Each row below holds a small network's activations on one input, seen along a few directions.
Each table varies a few parts of the input and shows all the possible inputs, shuffled.
Descriptions start from the smaller parts, as in this example, which fits no table here: line(4) and (point or line(9) or (values(2) and ring(5))).
Shared parts are said once, and a part with two or three values counts as separate values.

Other details of the inputs shift rows strongly along two fixed directions, in all tables alike. That doesn't count.
These rows show it; all are for the same input, with only those details redrawn:
[ 7 -4  3  1  8 10 -2  4  1  8 -4 -6 -1  5 -2]
[ 8 -4  3  1  9 11 -2  5  2  9 -5 -6  1  5 -3]
[ 7 -4  3  1  8 10 -2  4  0  8 -5 -5 -1  6 -2]
[ 7 -4  3  1  8 10 -2  5  1  9 -4 -6  0  5 -3]
[ -6   0 -13  -4 -20 -14  12 -20  -3   4  19   3 -14  -3   6]
[ 7 -4  3  2  8  9 -2  4  0  7 -5 -5 -2  6 -2]
[ 7 -4  3  1  8 10 -2  5  1  8 -5 -6 -1  6 -2]
[ 7 -3  4  2  8  8 -2  3 -1  6 -5 -5 -3  7 -1]

Rows:
R1: [ -8   0 -13  -5 -20 -10  12 -15  -3   4  16   2  -9  -9   4]
R2: [ 5  1  6  2 11  0 -6  4  3 -6 -5  1  8  5  1]
R3: [ 5  0  2  2  3  7 -3  7 -1  9 -9 -6 -4  5  0]
R4: [ -6  -1 -12  -4 -18 -10  12 -14  -1   7  16   2  -9  -7   6]
R5: [ 0 -3  1  1  9 12 -5  5 -2  3 -8 -5  1  0 -9]
R6: [ -8   9  -9  -4 -17 -21   6 -11   0  -3  15   9  -2  -8   8]
R7: [-17  -1 -10  -4 -22  -9  12 -20  -8  -4  15   7 -11 -11  -1]
R8: [ 2  1  6  0  7  2 -2 18 11  2 -3  1  8  4 -2]
R9: [ 3  0  2  1  5 10 -2  9 -1  8 -8 -7  0  2 -2]
R10: [ -7   1 -13  -5 -20 -14  11 -20  -4   1  19   4 -15  -4   4]
R11: [ 5 -2  7  3  9  3 -4  9  3 -4 -7 -1 11  0  2]
R12: [ 5  2  5  4  6  0 -7 10  2 -4 -8 -1  9  0  1]
R13: [  1   0   2   0   5  10  -5   7  -4   4 -11  -5  -2   2  -3]
R14: [ 3 -3  6 -2 10  6  0 18 15  5  0  0 14 -1 -5]
R15: [ 7 -4  4  2  8 10 -2  4  0  7 -5 -5 -2  7 -2]
R16: [ -5   3 -10  -5 -10 -13   6  -9   8   1  18   7   7 -12   2]
R17: [ 4  4  5  2  8  1 -7 10  4  0 -8 -1 11  0  0]
R18: [ 7 -1  5  3 10  3 -7  6  4 -6 -5 -1 11  2  0]
R19: [ -8   0 -12  -7 -17 -15  14  -8  14   1  25   8   3 -10   1]
R20: [ -3  -3   5   3   8  11  -6   2  -6  -2 -10  -3  -2   2 -11]
R21: [ 1 -4  2 -1  7 13 -2  6 -2  4 -7 -5  2 -1 -4]
R22: [ 6 -3  4  0  9  9 -1  2 -3  2 -7 -4 -4  6 -1]
R23: [ 2  4  6  1  9  2 -5 12  4  0 -6  1 10 -1  2]
R24: [ -7   3 -13  -4 -19 -15   9 -17  -4   2  15   2 -15  -5   3]
R25: [ -9   5 -13  -6 -21 -18  11  -2  14   4  22   7   2 -12   0]
R26: [  5   0   3   1   5   9  -5   8  -2   7 -11  -6  -2   4  -2]
R27: [ -4  -2 -12  -4 -18 -10  13 -17   0   6  17   2  -9  -6   5]
R28: [ -9   1 -14  -5 -17  -9   8 -16  -2   2  14   1  -9  -9  -1]
R29: [ 7 -4  3  1 10  6 -3  7  9 -1 -3 -2 16 -5 -3]
R30: [ 4  1  5  4  6  2 -5 11  3 -3 -7 -2 11 -1  2]
R31: [ -9  -1 -13  -6 -18  -9  12 -20  -4  -1  15   4 -10  -8   2]
R32: [ 0 -4  1  1  8 12 -3  1 -4 -1 -6 -3 -1  1 -8]
R33: [ -4  -2   5   3   5  11  -4   4  -7  -2 -12  -3  -1   1  -7]
R34: [ -8   4  -8  -3 -17 -20   9 -14   0  -6  17   8  -1  -8  10]
R35: [ 1 -5  3  1 10 13 -2  1 -5 -2 -9 -2 -1  3 -6]
R36: [ -8   5 -11  -1 -23 -17   9 -11   4  -4  17   5   4 -14   6]
R37: [-1 -3  4  1  7 11 -3  3 -7 -2 -9 -2 -3  3 -3]
R38: [ -2  -6   4   1   8  15  -2   1  -3   0  -8  -2   3  -2 -11]
R39: [  5   3   7   5   5   1  -8  10   2  -6 -10  -1   9   1   1]
R40: [ 6 -2  2  2  6  8 -2  6  2 10 -5 -7 -1  3 -3]
R41: [ 4  3  4  3 10 -1 -7  6  4 -3 -5  0  9  1  0]
R42: [ 6 -1  6  4  8  3 -7  5  5 -6 -4 -1 11  0 -1]
R43: [ -7   0 -13  -8 -16 -12  12  -4  19   6  27   7   8 -13  -3]
R44: [ -3  -4   6   3   8  11  -4  -1  -8  -5  -9   0  -3   4 -10]
R45: [ -8   3 -11  -5 -16 -17   9  -4  14   2  22   8   1  -8  -1]
R46: [ 6 -2  7  3  8  4 -4  5  4 -7 -6  0 11  0  0]
R47: [ -6   4 -13  -2 -18 -19   6 -13   5  -4  18   5   3 -13   3]
R48: [ 2 -3  3  0  9 10 -4  1 -4  0 -7 -3 -3  5 -5]
R49: [ -1  -1   1   1   4  11  -5   6  -5   2 -11  -4  -1   1  -5]
R50: [ 3  1  7 -1 12  3 -3 11  5  1 -5  1 13 -2  1]
R51: [ -7   1 -11  -3 -21 -14  11 -11   8  -2  20   5   7 -18   4]
R52: [ 4  2  5  2 10  5 -5 13  6  1 -8 -2 15 -1  0]
R53: [ 5  1  8  0 13  1 -4  5  2 -5 -6  3  7  4  2]
R54: [ -4  -1   4   2   4   9  -6   4  -7  -1 -12  -2  -3   1  -8]
R55: [ 3  4  6  1 12  0 -8  8  4 -1 -6  2  9  2 -1]
R56: [ -6   3  -8  -4 -14 -19   9 -17   0  -8  15   8  -2  -5   9]
R57: [ 5  1  5  5  7  1 -8  7  5 -5 -6 -1 10 -1 -1]
R58: [ 4 -1  2  2  4  8 -1  8  0 10 -7 -6 -2  4  1]
R59: [ -2  -1   2   1   6  12  -4   6  -5   1 -11  -5  -1   2  -4]
R60: [ -7  21  39  18   0 -46 -18 -33 -84 -70 -43  24 -97  84  51]
- What is each input in this table made of? => ring(6) and (point or line(4) or line(5))
- Changing only the ring(6) part turns R3 into R4. The same change can be made to R6. Which row results? => R50
- Changing only the ring(6) part turns R51 into R46. The same change can be made to R21. Which row results? => R31
- List by row number the other rows that have the ring(6) part in common with R16. => R2, R10, R15, R18, R32, R42, R43, R44, R48
- Change only the line(5) part in R5. List by row number the other rows that result. => R20, R24, R28, R40

Rows:
R61: [-25  -2 -11  -6  -3  -8  -6   5  20 -31  17   9  24 -24 -24]
R62: [ -2 -12  -8   1 -20   6  18   2   3 -19   2   1  28 -30   6]
R63: [-32   7 -18  -4 -23   7  11   4 -17  32  -2 -17 -20  -8  -6]
R64: [ 18  21  -9  11  -8 -27 -13  -9  17   0  15  -6  28  -5  19]
R65: [ 21  -2  62  19  88  31 -53  70  17 -29 -60   6  39  52 -20]
R66: [ 13 -10 -16 -20  11  14  17 -17   8  21  27   2 -14   8   0]
R67: [ 13  -6  -1 -11  13 -13  19  -5  20  19  32  10   7  -4  13]
R68: [ 34 -16  58   8  95  70 -38  30 -26  -6 -78 -10  22  29 -18]
R69: [ -5  -6 -11 -11  -3   6   6   4  25   7  22   9 -14  12 -36]
R70: [ -7  10 -16 -19 -22   5   8  19   2  32  -1  -9 -26   6  -2]
R71: [ 26  -3 -27  -1 -13  -1  -5 -11  13  27  16 -17 -12   3  -4]
R72: [ -28   23   39   23   -7  -52  -25  -53  -91  -96  -26   47 -102   70
   20]
R73: [  7 -18  -7  -6 -23  17  18  -2   4   9  17  -7 -19   3   8]
R74: [ -6 -20 -11 -11  15  26  20 -28  -5  20  12  -9  -1  -7 -10]
R75: [-23  -8 -11   2  -3  14  10 -12   7   4  16   0 -11  -5 -38]
R76: [ -6  25  37   8   5 -72  -8 -54 -67 -78 -10  45 -74  83  80]
R77: [-18  28  -6  -5 -18 -20   3  22  20  11  -1  10  20 -14  14]
R78: [ -6 -12   0  -1 -25  19  11 -16  -8  -3   0  -2  11 -32  -8]
R79: [-30  18 -15  -6 -28   0  -4   2 -26  13  -6   4  -7 -26  -8]
R80: [  8   1 -17   8 -15  -2 -17 -28  -9   9  -1 -11  12 -28 -13]
R81: [ -1  -7 -10 -14  13   0  12 -15   5 -13   8   5  23 -23   7]
R82: [ -7  16   0  -9 -19 -24  12  26  14  27   3   4 -11  -6  13]
R83: [-22  19 -15 -11 -17  -5  -2  24   3   1  -9  -5  19 -34   1]
R84: [-11 -24  -6   4 -18  27  21 -12  -5  13   6 -18  -5 -12  -3]
R85: [ 27   7  -9  10  -8 -26  -1  -1  20  23  21 -10   7  -6   9]
R86: [  5  -9 -26  12 -11   4  -2 -26  -4  24   3 -23  -8  -9 -10]
R87: [ 39 -11  59  27  70  54 -28  71   7 -13 -68 -10  48  34   9]
R88: [ -7  -4   5  -6  -1 -24   9  12  31   0  27  17   4   5 -21]
R89: [ 14   9 -19   5  -7 -14 -15 -11   7 -11   3 -19  27 -28   2]
R90: [  9 -13   7   4 -19 -10  24   9  13   7  17   4   3  -4  18]
- What is each input in this table made of? => values(5) and ring(6)
- Changing only the values(5) part turns R61 into R62. The same change can be made to R65. Which row results? => R87
- Change only the values(5) part in R70. List by row number the other rows that result. => R66, R69, R71, R73

Rows:
R91: [ 11   7   7   4  15   1 -16   9  -2   1 -14  -4  -2  12   0]
R92: [ -7  -6 -16  -5 -17  10  12 -16 -10  12   4 -10 -14 -12   1]
R93: [ -12  -27  -65  -25  -38   56   35   18   76   94   58  -35   82 -108
  -60]
R94: [12 -3 10  3  8 -7  0  1  1 -3  0  2 -6 15 10]
R95: [ -6   8   5   5  -3 -16  -3  -7  -8 -13  -2   9   2   1  10]
R96: [  6   4   4   1  12  -2  -8   9   0   3  -7  -2 -10  15  -1]
R97: [ -7   2   5   4  -5  -4  -3   3  -3 -15  -4   3   1  -3  -4]
R98: [  5   3  10   4   4   1  -5  21   5   2 -11  -2   1  10   1]
R99: [  8 -10   6   6   8  18   0 -12 -21   5 -16 -11 -23  16  -1]
R100: [  8  -2   7   8   5  -5  -5  -7  -1 -11   0   2   4   6   6]
R101: [-4 -1  3  0 -3  5  4 13  7  4  1  1 -1  3 -5]
R102: [  2  -6  -2   0   7  24  -6  -4 -14  17 -15 -15 -17   6 -14]
R103: [ 1  5 12  2  8 -9 -2  8 -3  0 -7  6 -3 10  9]
R104: [ 5  4  2 -2  1 -9  0  6 -2 -3 -4  1 -4  9 15]
R105: [ -51   22  -51   -9 -113  -99   44  -86  -21  -33   78   35  -53  -25
   37]
R106: [ 10   1   1   3  -5 -11   1  -8   4   0  10   2   2   0   9]
R107: [ -1   5  -4   0  -4  -9  -2  -3  -2 -11  -1   1   7  -3  11]
R108: [-7  0  5 -4  2 -3  6  1  2  3  5  6  0  2  1]
R109: [  0   0   0  -2   5   3  -2   2   1 -10  -4  -1  12  -8   0]
R110: [ 8  5 -3 -2  1 -2 -2  8  7  3 -2 -4 14 -6  9]
R111: [ 9 -8  9  2 12  6  2  2  3  0  1  0 -2 14  1]
R112: [ 0 -1 -5 -7  1  3  7  5  8  5  5 -1  5 -2  3]
R113: [  6   4   7   7  18   4 -18   7  -2  -6 -15  -4   3  10  -6]
R114: [-8  0  4 -4  2 -2  3 -3 -3 -6  1  9  1 -2 -1]
R115: [ -5   2   9   2   8  -2  -5   0  -5 -12  -6   6   8  -3  -2]
R116: [ 5 -9  3 -1  7  7  3 -4  4 -4  5  3  3  3 -3]
R117: [  3  -4   6   5   3  -6  -1 -13  -6 -17   3   5  -3   5   2]
R118: [  0   0   3   2  12   5 -11   2  -1  -6  -7  -2   3   2 -12]
R119: [-5 -1  4 -1 -1  5  0  8  0 -8 -5  4 -2  2 -5]
R120: [-1  0 -2 -3  7  5 -1  4  5  7  4 -1 -6  7 -9]
R121: [ -2  -2   6   4   6  17  -1  -3 -23   9 -16  -5 -17   5  -3]
R122: [  3  -2   5  -2  18  13 -10   7  -2  -3 -11  -1  -4  11 -11]
R123: [  6   8  13   5  11  -5  -9  10  -4  -2 -14   3   7   6   9]
R124: [ -1  -4  -9  -9   1  11   6   4  11   3   6  -1  15 -15  -4]
R125: [  8   8  14   9   5  -3 -12  17  -4  -6 -18  -1   0  12   7]
- Changing only one part turns R107 into R100. The same change can be made to R92. Which row results? => R99
- What is each input in this table made of? => values(5) and (point or ring(6))
- List by row number the other rows that have the values(5) part in common with R108. => R95, R103, R114, R115, R121, R123
- Change only the values(5) part in R118. List by row number the other rows that result. => R97, R109, R115, R117

Rows:
R126: [ 18  -2  16   4  19   5  -4   3  -9   1 -10  -3   3  11  20]
R127: [ -8  15  12  14  20  -3 -21  22  -7 -15 -27  -2  19  -3  -5]
R128: [  3   8  11   2  20  -2 -20   2   2 -30 -13   6  10  11  -3]
R129: [ -7  -8 -63 -21 -50 -17  35 -31  55  39  83  -9  43 -71 -16]
R130: [ -6   7   7   0  20  -8 -17   5   1 -28 -12   3  14  -1  -4]
R131: [  2   6  15  -1  18   4 -10   6  -5 -16 -16  13  17   1   8]
R132: [ 16   5  13  15   7  -2 -18   9  -7   2 -13 -10  -5  15  13]
R133: [ 8 -6 15  9 18  3  1 10  7 14 -5 -1 -5 27 -1]
R134: [ 15   2  15   2  22   3   2   3  -7  10 -15  -4  -8  25  21]
R135: [-16  18 -31 -15 -59 -55  21 -33 -10  14  43  14 -51   3  22]
R136: [-42  -1 -50 -23 -56 -21  35 -18  49  21  74  15  56 -85 -31]
R137: [ -9 -19  10   5  17  43  -3  -5 -22   8 -22 -11 -14  -2 -37]
R138: [ -8  -3   1   6  -2  28 -13 -12 -33   8 -30 -19 -22  -4 -22]
R139: [  1  16  12  13  10  -1 -21  12  -5 -15 -20   4  12   4  -2]
R140: [-16   9 -20 -10 -54 -59  29 -58 -17 -23  39  26 -29 -14  35]
R141: [ -5   3  24   7  17   5 -14  12   1 -22 -11  15  14   7  -7]
R142: [ 14   6  11  -8  21   5   5  12  -4  18  -7  -3 -19  21  15]
R143: [ 18  -1  10   6  18  -5 -15   1   4 -21 -12   1   2  11   0]
R144: [-11  14 -29 -17 -41 -56  23 -42 -14  -7  44  18 -58  19  24]
R145: [ 13   4   8   8   7   0 -14  12   1  17 -18  -9  -8  23   9]
R146: [ 13  -5  15   5   3   3  -4  18  -1 -18 -17   0   2  10   7]
R147: [ 18 -24 -23  -8   6  56  14  48  73  60  25 -35  83 -64 -34]
R148: [-31  12 -18  -8 -60 -49  20 -38 -16 -41  33  28 -25  -5  26]
R149: [ -8 -13   3   4   8  47  -1   3 -27  -2 -31 -18 -20   5 -18]
R150: [13 -7 23 14 18  5 -6  9  0 -1 -3 -1  2 17  1]
R151: [  9  -5  24  11  13  -3  -7   7  -1 -16 -10  10   2  13  -3]
R152: [ 10  -3   8   5   7   6   3  16   3   7 -14  -9 -12  25  14]
R153: [ -8   4  14   0  23  -1  -9  12 -10 -18 -22   9  17  -3   8]
R154: [-17  19 -26   2 -70 -71  18 -56 -22 -24  40  23 -37 -10  27]
R155: [-10   2  15   3  10   0  -9  22  -9 -31 -24   4  10   6   5]
R156: [16 -1  2  1 19 -2 -7  2  2  3 -7 -5 -8 31  6]
R157: [  9  -2  16  -1  19   5   0  20   6  19  -4   2 -20  28  -4]
R158: [ -4 -15  -6   4  16  35 -14 -16 -27  -8 -21 -11 -25  10 -19]
R159: [ -2 -34 -41 -23   9  95  18  22  49  84  17 -39  85 -91 -66]
R160: [ 12   2   8  -5   8   7   1  26   0  11 -13  -3 -27  29   9]
- What is each input in this table made of? => values(5) and (point or line(6))
- Changing only the values(5) part turns R151 into R140. The same change can be made to R150. Which row results? => R126
- List by row number the other rows that have the values(5) part in common with R147. => R146, R148, R149, R152, R155, R160
- Start at R135 and move only the line(6) part, one step at a time. The first step leads to R145. Which rows follow, in order? => R132, R154, R139, R127
